These are the activations of a small network on made-up records, seen along a few directions, one row for each record.
After each row come some of the record's fields: LUDO, SAB, DEGI, GIMAB, NAF, KIZU, GOZ.
Other fields move the rows too, some of them a lot.
(in the rows, 500 means zero)
Random noise pushes rows far along 2 fixed directions. That doesn't count. These rows show it; they differ only by the noise:
[494 526 283 285 381 333 722 419 512 660 646 443 367 339]
[504 549 235 272 382 348 766 388 510 667 629 405 350 324]
[375 486 500 325 402 318 447 557 377 729 717 566 317 382]
[564 339 482 362 337 184 661 543 743 471 732 667 629 440]

[507 644 208 374 470 476 937 233 471 553 520 191 479 494]
{LUDO: paf, SAB: vuge, DEGI: mun, GIMAB: gute, NAF: gav, KIZU: teded, GOZ: vaz}
[386 533 573 498 509 361 323 550 389 472 710 496 525 594]
{LUDO: paf, SAB: vuge, DEGI: fiti, GIMAB: beve, NAF: gav, KIZU: tedaz, GOZ: zoki}
[241 419 753 586 763 396 265 639 327 362 632 629 689 723]
{LUDO: paf, SAB: vuge, DEGI: rif, GIMAB: gute, NAF: gav, KIZU: fomim, GOZ: vaz}
[443 394 547 544 475 332 416 525 507 341 704 466 695 616]
{LUDO: paf, SAB: vuge, DEGI: fiti, GIMAB: beve, NAF: gav, KIZU: tedaz, GOZ: zoki}
[593 446 374 507 490 317 701 495 764 325 485 465 703 462]
{LUDO: sanu, SAB: bupu, DEGI: rif, GIMAB: beve, NAF: gav, KIZU: fomim, GOZ: vaz}
[483 582 641 561 483 669 244 521 514 624 451 586 364 409]
{LUDO: sanu, SAB: vuge, DEGI: fiti, GIMAB: beve, NAF: mes, KIZU: veni, GOZ: zoki}
[420 503 607 585 354 715 314 512 398 745 513 556 298 377]
{LUDO: sanu, SAB: kud, DEGI: mun, GIMAB: gute, NAF: mes, KIZU: nofum, GOZ: zoki}
[565 489 475 481 533 537 557 444 576 556 372 493 586 504]
{LUDO: sanu, SAB: kud, DEGI: nam, GIMAB: gute, NAF: mes, KIZU: tedaz, GOZ: vaz}
[729 452 280 440 457 519 804 373 810 445 374 391 699 430]
{LUDO: sanu, SAB: kud, DEGI: nam, GIMAB: beve, NAF: mes, KIZU: tedaz, GOZ: vaz}
[325 551 761 438 586 379 264 663 385 554 576 714 476 497]
{LUDO: paf, SAB: vuge, DEGI: rif, GIMAB: gute, NAF: gav, KIZU: fomim, GOZ: vaz}
[493 417 688 412 423 379 420 695 454 583 638 725 404 442]
{LUDO: paf, SAB: kud, DEGI: bapov, GIMAB: gute, NAF: gav, KIZU: sov, GOZ: vaz}
[297 503 776 602 501 569 210 684 378 678 521 675 336 551]
{LUDO: sanu, SAB: bupu, DEGI: mun, GIMAB: gute, NAF: mes, KIZU: nofum, GOZ: vaz}
[755 588 208 486 453 409 929 356 820 363 393 383 531 393]
{LUDO: sanu, SAB: bupu, DEGI: mun, GIMAB: beve, NAF: mes, KIZU: nofum, GOZ: zoki}
[566 655 606 478 422 766 201 568 376 724 315 541 288 391]
{LUDO: sanu, SAB: vuge, DEGI: giru, GIMAB: beve, NAF: mes, KIZU: teded, GOZ: zoki}
[477 381 533 736 506 621 532 424 590 401 474 460 660 612]
{LUDO: sanu, SAB: bupu, DEGI: mun, GIMAB: gute, NAF: mes, KIZU: nofum, GOZ: zoki}
[579 846 433 225 624 498 663 459 415 574 255 524 149 334]
{LUDO: paf, SAB: vuge, DEGI: giru, GIMAB: gute, NAF: gav, KIZU: nofum, GOZ: vaz}
[325 650 427 446 488 692 358 355 198 749 576 220 271 487]
{LUDO: paf, SAB: vuge, DEGI: fiti, GIMAB: beve, NAF: gav, KIZU: tedaz, GOZ: zoki}
[414 444 554 542 729 390 525 585 563 200 545 491 779 673]
{LUDO: paf, SAB: vuge, DEGI: rif, GIMAB: beve, NAF: gav, KIZU: fomim, GOZ: vaz}
[515 378 699 522 447 300 290 748 552 489 546 669 539 623]
{LUDO: sanu, SAB: bupu, DEGI: giru, GIMAB: beve, NAF: mes, KIZU: teded, GOZ: vaz}
[373 556 358 435 567 271 653 397 394 487 688 360 532 640]
{LUDO: paf, SAB: vuge, DEGI: fiti, GIMAB: gute, NAF: gav, KIZU: tedaz, GOZ: vaz}
[466 541 449 521 463 634 617 374 478 484 521 391 579 591]
{LUDO: paf, SAB: vuge, DEGI: mun, GIMAB: gute, NAF: gav, KIZU: teded, GOZ: zoki}
[722 477 399 407 602 442 850 372 747 204 349 531 624 543]
{LUDO: paf, SAB: kud, DEGI: giru, GIMAB: gute, NAF: gav, KIZU: nofum, GOZ: zoki}
[568 565 397 444 488 345 545 555 466 522 436 448 428 516]
{LUDO: sanu, SAB: bupu, DEGI: giru, GIMAB: beve, NAF: mes, KIZU: teded, GOZ: vaz}
[481 473 827 583 520 474 258 784 494 430 499 829 571 535]
{LUDO: sanu, SAB: vuge, DEGI: bapov, GIMAB: gute, NAF: gav, KIZU: sov, GOZ: vaz}
[613 464 467 470 460 525 577 489 551 593 391 507 521 468]
{LUDO: sanu, SAB: kud, DEGI: giru, GIMAB: gute, NAF: mes, KIZU: teded, GOZ: vaz}
[622 198 667 557 326 456 363 599 810 421 564 702 801 566]
{LUDO: sanu, SAB: kud, DEGI: nam, GIMAB: beve, NAF: mes, KIZU: tedaz, GOZ: zoki}
[522 397 628 480 430 495 482 586 499 407 518 626 549 469]
{LUDO: paf, SAB: kud, DEGI: bapov, GIMAB: gute, NAF: gav, KIZU: sov, GOZ: zoki}
[484 424 618 611 553 291 444 580 623 353 536 568 628 536]
{LUDO: sanu, SAB: bupu, DEGI: fiti, GIMAB: beve, NAF: mes, KIZU: veni, GOZ: vaz}
[493 443 690 606 628 429 348 655 481 376 489 707 680 694]
{LUDO: sanu, SAB: vuge, DEGI: giru, GIMAB: gute, NAF: mes, KIZU: teded, GOZ: vaz}
[697 455 466 478 389 549 585 422 728 484 366 587 657 423]
{LUDO: sanu, SAB: kud, DEGI: nam, GIMAB: gute, NAF: mes, KIZU: tedaz, GOZ: zoki}
[474 627 510 502 451 740 394 554 347 615 385 546 314 406]
{LUDO: sanu, SAB: vuge, DEGI: bapov, GIMAB: gute, NAF: gav, KIZU: sov, GOZ: zoki}
[455 460 460 519 652 299 667 467 572 240 581 540 787 621]
{LUDO: paf, SAB: vuge, DEGI: rif, GIMAB: gute, NAF: gav, KIZU: fomim, GOZ: vaz}
[355 720 312 377 550 680 439 444 225 609 447 292 223 387]
{LUDO: paf, SAB: vuge, DEGI: rif, GIMAB: beve, NAF: gav, KIZU: fomim, GOZ: zoki}
[784 445 417 474 314 555 591 459 900 422 400 606 722 427]
{LUDO: sanu, SAB: vuge, DEGI: nam, GIMAB: beve, NAF: mes, KIZU: tedaz, GOZ: zoki}
[437 438 406 438 379 349 673 383 374 609 724 352 502 467]
{LUDO: paf, SAB: kud, DEGI: mun, GIMAB: gute, NAF: gav, KIZU: teded, GOZ: vaz}
[557 402 530 568 546 542 394 480 504 512 511 576 617 597]
{LUDO: sanu, SAB: kud, DEGI: nam, GIMAB: gute, NAF: mes, KIZU: tedaz, GOZ: zoki}
[642 618 420 408 467 477 585 476 666 469 324 518 566 407]
{LUDO: sanu, SAB: vuge, DEGI: nam, GIMAB: beve, NAF: mes, KIZU: tedaz, GOZ: vaz}
[498 574 312 590 501 673 640 276 409 567 422 336 419 407]
{LUDO: sanu, SAB: kud, DEGI: mun, GIMAB: gute, NAF: mes, KIZU: nofum, GOZ: zoki}
[595 656 328 292 566 409 653 436 574 351 370 485 374 413]
{LUDO: paf, SAB: vuge, DEGI: nam, GIMAB: beve, NAF: gav, KIZU: veni, GOZ: zoki}
[515 473 294 373 335 600 685 331 578 625 538 408 436 374]
{LUDO: paf, SAB: kud, DEGI: rif, GIMAB: gute, NAF: gav, KIZU: fomim, GOZ: zoki}

Here are new rows. What are their fields?
[366 424 588 452 644 355 448 579 408 494 677 585 540 585]
{LUDO: paf, SAB: kud, DEGI: rif, GIMAB: gute, NAF: gav, KIZU: fomim, GOZ: vaz}
[670 369 168 401 301 540 879 326 811 365 497 327 656 339]
{LUDO: paf, SAB: kud, DEGI: rif, GIMAB: beve, NAF: gav, KIZU: fomim, GOZ: zoki}
[260 542 418 483 516 410 456 427  45 705 738 262 321 540]
{LUDO: paf, SAB: kud, DEGI: mun, GIMAB: gute, NAF: gav, KIZU: teded, GOZ: vaz}
[573 401 369 627 519 571 569 440 545 390 397 442 692 653]
{LUDO: sanu, SAB: bupu, DEGI: giru, GIMAB: gute, NAF: mes, KIZU: teded, GOZ: zoki}
[565 782 214 352 663 564 908 314 399 415 272 279 403 395]
{LUDO: paf, SAB: vuge, DEGI: bapov, GIMAB: gute, NAF: gav, KIZU: sov, GOZ: vaz}
[382 603 147 672 608 790 683 196 278 574 404 123 377 543]
{LUDO: sanu, SAB: bupu, DEGI: mun, GIMAB: gute, NAF: mes, KIZU: nofum, GOZ: zoki}
[380 451 536 602 556 383 493 449 497 473 507 475 537 585]
{LUDO: sanu, SAB: bupu, DEGI: fiti, GIMAB: gute, NAF: mes, KIZU: veni, GOZ: vaz}
[412 547 728 501 585 406 219 648 374 490 416 708 534 558]
{LUDO: sanu, SAB: vuge, DEGI: nam, GIMAB: gute, NAF: mes, KIZU: tedaz, GOZ: vaz}
[672 280 642 581 300 622 423 595 765 500 481 734 702 546]
{LUDO: sanu, SAB: kud, DEGI: giru, GIMAB: gute, NAF: mes, KIZU: teded, GOZ: zoki}
[757 491 275 488 409 684 777 329 719 481 282 411 612 446]
{LUDO: sanu, SAB: kud, DEGI: giru, GIMAB: gute, NAF: mes, KIZU: teded, GOZ: zoki}
[594 586 479 327 599 260 603 563 487 375 456 529 349 438]
{LUDO: paf, SAB: kud, DEGI: giru, GIMAB: beve, NAF: gav, KIZU: nofum, GOZ: vaz}
[659 525 447 474 344 717 471 462 530 669 345 435 411 324]
{LUDO: sanu, SAB: kud, DEGI: giru, GIMAB: beve, NAF: mes, KIZU: teded, GOZ: zoki}
[453 402 376 504 398 542 544 313 453 568 672 223 545 545]
{LUDO: paf, SAB: kud, DEGI: fiti, GIMAB: beve, NAF: gav, KIZU: tedaz, GOZ: zoki}
[366 534 634 514 516 443 355 717 377 543 493 649 398 585]
{LUDO: sanu, SAB: bupu, DEGI: bapov, GIMAB: gute, NAF: gav, KIZU: sov, GOZ: vaz}
[417 581 510 453 611 292 559 507 454 485 688 491 549 621]
{LUDO: paf, SAB: vuge, DEGI: fiti, GIMAB: gute, NAF: gav, KIZU: tedaz, GOZ: vaz}
[341 477 599 659 637 710 169 524 255 560 463 535 549 667]
{LUDO: sanu, SAB: vuge, DEGI: nam, GIMAB: gute, NAF: mes, KIZU: tedaz, GOZ: zoki}
[437 587 559 393 516 615 384 590 287 629 494 462 200 447]
{LUDO: paf, SAB: kud, DEGI: bapov, GIMAB: beve, NAF: gav, KIZU: sov, GOZ: zoki}
[495 412 616 595 589 431 362 556 390 459 510 485 608 628]
{LUDO: sanu, SAB: kud, DEGI: giru, GIMAB: beve, NAF: mes, KIZU: teded, GOZ: vaz}
[538 594 596 365 617 376 354 599 349 480 464 585 232 449]
{LUDO: paf, SAB: kud, DEGI: giru, GIMAB: beve, NAF: gav, KIZU: nofum, GOZ: zoki}
[444 467 438 331 231 318 618 476 411 798 766 422 309 386]
{LUDO: paf, SAB: kud, DEGI: mun, GIMAB: gute, NAF: gav, KIZU: teded, GOZ: vaz}
